Questions about the row below.
1) Read off the entry just right of the centre entry.
2) Read off the 3rd entry from the left.
3) Read off the centre entry.
127	140	129	135	125	135	107	131	126	129	139
1) 107
2) 129
3) 135

Read these off the grid that follows. Counting starts at 0.
1) Which number is the entry in row 1 and column 0?
2) Which number is the entry in row 0 and column 2?
3) Which number is the entry at row 0, column 0?
4) Which number is the entry in the bottom-right corner?
5) Which number is the entry directly below the smallest entry?
6) Which number is the entry just left of the centre entry?
7) Which number is the entry in the top-right corner?
[[126 120 152 122 148 133 114]
 [118 121 138 134 135 125 135]
 [126 117 149 124 146 132 117]
 [117 121 138 133 135 125 135]
 [120 121 137 133 135 124 135]]
1) 118
2) 152
3) 126
4) 135
5) 135
6) 149
7) 114

grid =
[[124 131 125 123]
 [128 122 137 126]
 [134 128 133 137]
 [131 133 129 134]
 [121 122 121 116]
 [130 133 127 133]
 [134 131 133 136]
 [129 128 134 128]
 [138 124 151 141]
 [140 138 135 147]]
Indices start at 0.
Give the entry in row 1 and column 0.
Answer: 128
Give the largest entry.
Answer: 151
Give the entry in row 0 and column 0.
Answer: 124
The entry in row 0 and column 1 is 131
Give the entry in the bottom-right corner.
Answer: 147
The entry just right of the largest entry -> 141
Give the bottom-left entry.
Answer: 140
The top-right entry: 123
Give the top entry of the column that holds the largest entry.
Answer: 125
The entry directly below the smallest entry is 133
The bottom entry of the column that holds the largest entry: 135
The entry in row 2 and column 0 is 134
The entry in row 2 and column 2 is 133
Give the minimum.
Answer: 116
Give the entry in row 1 and column 2.
Answer: 137
The entry in row 1 and column 1 is 122
The entry just left of the largest entry: 124
